Each row below is a small network's average activation on inputs in which a field has the value named, seen along a few directions.
Related values have similar rows: they may be neighbours, one step apart, or belong to one group.
In the rows, zero is written as 500.
Random noise pushes rows far along 15 fixed directions. That doesn't count. These rows show it; they differ only by the noise:
[670 440 582 447 402 376 406 433 465 460 450 612 611 578 427 524 416 387
 556 672 405 482 499 449 524]
[534 464 371 700 450 419 472 596 499 441 433 609 401 403 394 452 426 479
 488 438 403 386 365 465 496]
[575 357 517 282 572 384 416 640 618 533 525 621 376 409 565 401 755 543
 597 540 530 694 308 586 497]
[434 395 452 558 554 539 571 323 688 503 574 407 394 604 632 358 654 677
 560 474 602 356 618 345 633]
[384 315 401 511 513 382 433 558 521 563 659 601 463 519 731 584 346 650
 386 475 396 544 478 421 622]
[461 230 414 346 268 500 338 492 635 362 392 509 433 656 638 440 497 695
 580 503 443 796 473 787 560]
[596 497 388 358 788 188 699 473 661 652 776 469 532 649 815 400 622 623
 390 700 639 459 382 164 485]
[631 493 598 460 340 464 681 650 572 403 394 227 725 474 327 601 514 370
 408 366 522 475 623 709 641]
[309 576 516 572 474 493 285 400 544 452 569 401 465 508 475 415 550 525
 521 588 419 385 385 562 572]
[521 420 649 387 447 612 347 418 571 566 393 478 300 498 482 437 537 416
 559 498 574 667 501 755 365]
[605 456 548 374 411 736 275 483 547 360 532 551 600 486 319 256 660 449
 714 580 447 598 534 644 594]
[416 602 452 602 460 419 637 526 270 542 363 535 661 520 337 559 558 483
 392 485 555 292 475 506 666]
[278 483 281 521 356 386 416 510 375 466 460 532 354 498 473 540 392 467
 247 499 485 567 418 602 558]
[602 592 522 637 520 337 883 493 603 589 344 300 569 514 307 526 526 819
 521 441 597 356 359 600 376]
[190 400 436 338 474 477 314 497 446 478 588 549 479 506 639 520 658 659
 474 537 482 631 455 598 673]
[550 585 614 318 423 683 388 506 425 467 584 437 817 525 290 408 535 504
 568 617 453 620 536 737 598]
[515 656 394 546 549 235 566 624 402 474 489 568 558 455 547 556 436 443
 386 589 425 493 279 405 384]


Field Zulof:
e11: [287 408 594 368 669 510 433 599 461 508 544 402 511 424 632 701 737 354
 471 415 661 436 629 538 468]
e6: [609 433 458 501 637 621 638 534 462 538 396 562 718 613 462 480 585 670
 711 475 621 406 484 443 338]
e7: [507 424 404 390 561 563 588 494 493 376 630 423 742 589 547 587 504 588
 566 527 547 486 644 317 396]
e10: [414 473 283 365 536 608 427 388 602 356 726 487 331 543 550 301 629 577
 524 578 513 640 545 311 599]
e8: [540 297 368 512 487 518 580 574 589 500 510 515 302 555 694 525 508 459
 423 356 562 540 626 443 648]
e2: [604 438 479 575 345 458 531 415 445 542 246 602 447 637 480 525 404 354
 447 493 543 460 582 482 544]
e9: [547 542 661 628 431 540 538 496 723 455 411 296 434 564 541 421 519 538
 586 365 452 447 506 699 631]
e12: [643 351 525 337 572 363 662 408 642 652 504 349 511 698 503 457 615 513
 439 586 777 421 529 506 425]
e3: [718 450 561 434 468 508 401 630 699 406 529 284 627 605 577 438 521 340
 588 543 486 522 416 645 476]
e1: [523 778 446 436 618 295 630 439 596 567 524 306 517 648 539 377 531 532
 390 675 612 545 304 520 354]
e5: [547 543 558 302 551 431 446 431 564 324 572 548 435 316 468 575 682 493
 695 650 491 623 531 305 233]
e4: [540 449 490 441 474 637 457 509 508 393 458 575 549 502 459 487 570 527
 652 483 467 571 605 447 599]
Each value of Zulof is a pair of two hidden parts, and every pair occurs once (6 first parts, 2 second parts).
Q: Changing only the second part turns e10 into e7. e11 has the same second part as e10; what does that change turn e11 into?
A: e5
Q: Changing only the second part turns e1 into e2. e4 has the same second part as e1; what does that change turn e4 into?
A: e6

Field Zibi:
n5: [469 537 598 550 536 453 565 528 369 625 454 481 365 462 677 636 524 110
 277 383 595 366 630 389 599]
n8: [713 534 571 548 352 417 556 467 617 452 441 452 651 631 509 517 364 633
 624 590 327 519 425 519 581]
n11: [564 543 731 461 384 321 670 382 385 594 244 628 464 438 474 714 563 480
 514 514 527 511 568 405 565]
n12: [428 627 483 581 522 483 506 330 303 652 504 579 536 649 471 447 396 507
 379 629 560 346 489 482 543]
n7: [577 500 641 552 554 413 547 408 394 407 483 670 544 367 345 694 548 461
 676 586 450 320 631 199 407]
n3: [657 329 497 229 573 362 398 503 638 507 485 461 439 648 652 494 522 327
 505 655 630 678 394 523 240]
n6: [781 401 444 485 600 332 582 684 618 571 456 572 501 565 563 435 537 486
 561 539 541 493 306 496 456]
n1: [554 536 368 574 570 540 601 481 503 691 536 483 400 583 334 335 392 631
 376 504 586 484 344 602 503]
n10: [616 386 488 383 513 532 483 474 530 468 664 593 550 487 556 425 499 478
 530 574 482 551 626 337 512]
n9: [360 332 567 391 575 272 557 512 503 511 483 460 528 491 595 670 777 340
 448 457 653 289 619 270 668]
n2: [566 695 490 520 535 607 642 411 522 562 533 477 648 587 294 241 595 827
 619 576 494 521 394 573 628]
n4: [470 590 586 461 533 522 552 704 484 417 350 414 965 541 457 514 758 777
 753 478 463 478 371 808 550]
Each value of Zibi is a pair of two hidden parts, and every pair occurs once (6 first parts, 2 second parts).
Q: Changing only the second part turns n12 into n10. n7 has the same second part as n12; what does that change turn n7 into?
A: n5
Q: Changing only the second part turns n6 into n8. n4 has the same second part as n6; what does that change turn n4 into?
A: n11
